These are the activations of a small neural network, seen along a few directions. Each row is one input.
Each table varies a few parts of the input and shows all the possible inputs, shuffled.
Descriptions start from the smaller parts, as in this example, which fits no table here: one of 3 separate values, together with either a single point or one of 9 places around a ring or (one of 4 places along a line, together with one of 5 places around a ring).
Shared parts are said once, and a part with two or three values counts as separate values.

A family of inputs:
r1: [ 28   8   2 -40   2  14  18  12  20  26   8 -19   8 -13   7 -14 -16]
r2: [  7  -7   1 -26  -3  17  18  10  14  20  13  -3  20  -6  21 -27 -15]
r3: [ -8 -17  -8 -14   5  21  22  -2   7  11  30   0  31  -8  34 -29  -6]
r4: [ 24  -9 -18 -36  14  -2  21   0  12  25  16 -21  30 -12  10  -1  -5]
r5: [ -9   6 -17  16  14  12  -5 -27   4 -17 -15  -7 -25  -1 -12  -9  21]
r6: [ 12   2   7 -31  -5  22  18  14  19  20  12  -6  13  -7  12 -27 -18]
r7: [-15 -12 -18  40  -6   7 -11 -23 -27 -17  -4   4 -14  -9  22 -13  14]
r8: [ -2  -9 -28   8  26 -15  -4 -27  -2  -6 -11 -11  -3   5 -14  18  26]
r9: [  8  32  37  16 -17 -40 -36  17 -10 -11 -31  13 -39  15 -43  53  -5]
r10: [-37 -14   5  48 -20   1 -13   7 -30 -31   3  31   2  10  11  -3   4]
r11: [ -7  20  36  17 -10 -37 -28  20  -7 -21 -21  20 -24  26 -49  51   1]
- What is each input in this table made of? => either one of 2 separate values or one of 4 places along a line or one of 5 places along a line
- What sort of input is r10? => one of 4 places along a line

A family of inputs:
r12: [-11  10  19  21 -13  -2 -17   8  -9 -18 -12  13 -22   9 -17   6  -1]
r13: [ 21  15   2 -17  12 -13  -4  -6  14  11 -14 -16 -17   0 -19  16   2]
r14: [-10  16   7  23  -3  -2 -19 -10  -2 -20 -23   7 -35   7 -17   7  11]
r15: [ 15  17  23 -23 -10 -14  -2  21   9  14  -1   3   3   2 -12  17 -18]
r16: [ 11 -10 -20 -25  12  32  22 -16  15  20  13 -18  11 -17  29 -44  -2]
r17: [-10  16  10  22  -6  -1 -15  -1  -5 -21 -16  10 -29   8 -19   8   6]
r18: [ 11  -8 -16 -25   6  32  26  -7  16  18  19 -18  14 -18  27 -40  -6]
r19: [-15  10  32  18 -20  -3 -16  17  -7 -12  -7  21 -16  13 -12   7  -9]
r20: [-11  -6 -15  16  12  -3  -7 -22  -7  -8  -2  -1  -3  -3   6   5  14]
r21: [ -9  -8  -3  14   0  -5  -3  -2 -13  -9   9   5   5   1   8   5   5]
r22: [  9  -8  -9 -23   0  33  26   4  13  19  18 -11  21 -15  30 -39 -11]
r23: [ -1 -10 -18  -6  18  -7   6 -15   5   3  -1  -8  10   5  -7   6  13]
r24: [ -3   0  -8  17  -3  -5 -10  -8 -12  -9 -12   1  -8  -1  -4   4   9]
r25: [  0 -10 -14  -8  12  -7   8  -6   4   0   5  -7  16   3  -8   8   9]
r26: [ -4  -1 -12  21   3  -3  -9 -14 -10  -8 -14  -1 -16  -2  -4   6  11]
r27: [ 21  15   6 -19   6 -10  -1   3  12  10  -9 -13 -10  -1 -20  18  -1]
r28: [ -4 -10   6 -10   1  -9   7  14   2   6  11  10  25   8   3   8  -7]
r29: [  3  -5  -2 -27  -7  29  23  13  15  20  22  -3  27 -14  33 -40 -21]
r30: [ -9  -5 -11  14   6  -3  -2 -13 -10 -10   5   0   2  -3   3   6  11]
r31: [-12  -8  11  11  -9  -7  -2   5 -11  -4  14  12  11   4  13   5  -3]
r32: [ -1 -10  -7  -6   8  -7   6   6   1   1   7   0  20   6  -2   9   2]
r33: [ 19  12  12 -20  -1 -12  -2  13   8  10  -4  -8  -4   0 -16  18 -10]
r34: [ -7  -5  11  14 -17  -8  -7  12 -13  -5  -2  14   0   6   5   4  -7]
r35: [ -4  -5  -2  16  -9  -6  -9   3 -15  -9  -6   6  -5   2   0   3   2]
- The inputs of r31 and r21 match in every part but one. If r19 is changed in the same way as r31 into r21, which row does it become? => r12
- What is each input in this table made of? => one of 4 places along a line, together with either a single point or one of 5 places along a line
- Change only the place on the line of 4 in r25. List by row number the other rows that result. => r23, r28, r32
- Change only the place on the line of 5 in r23. List by row number the other rows that result. => r13, r14, r20, r26
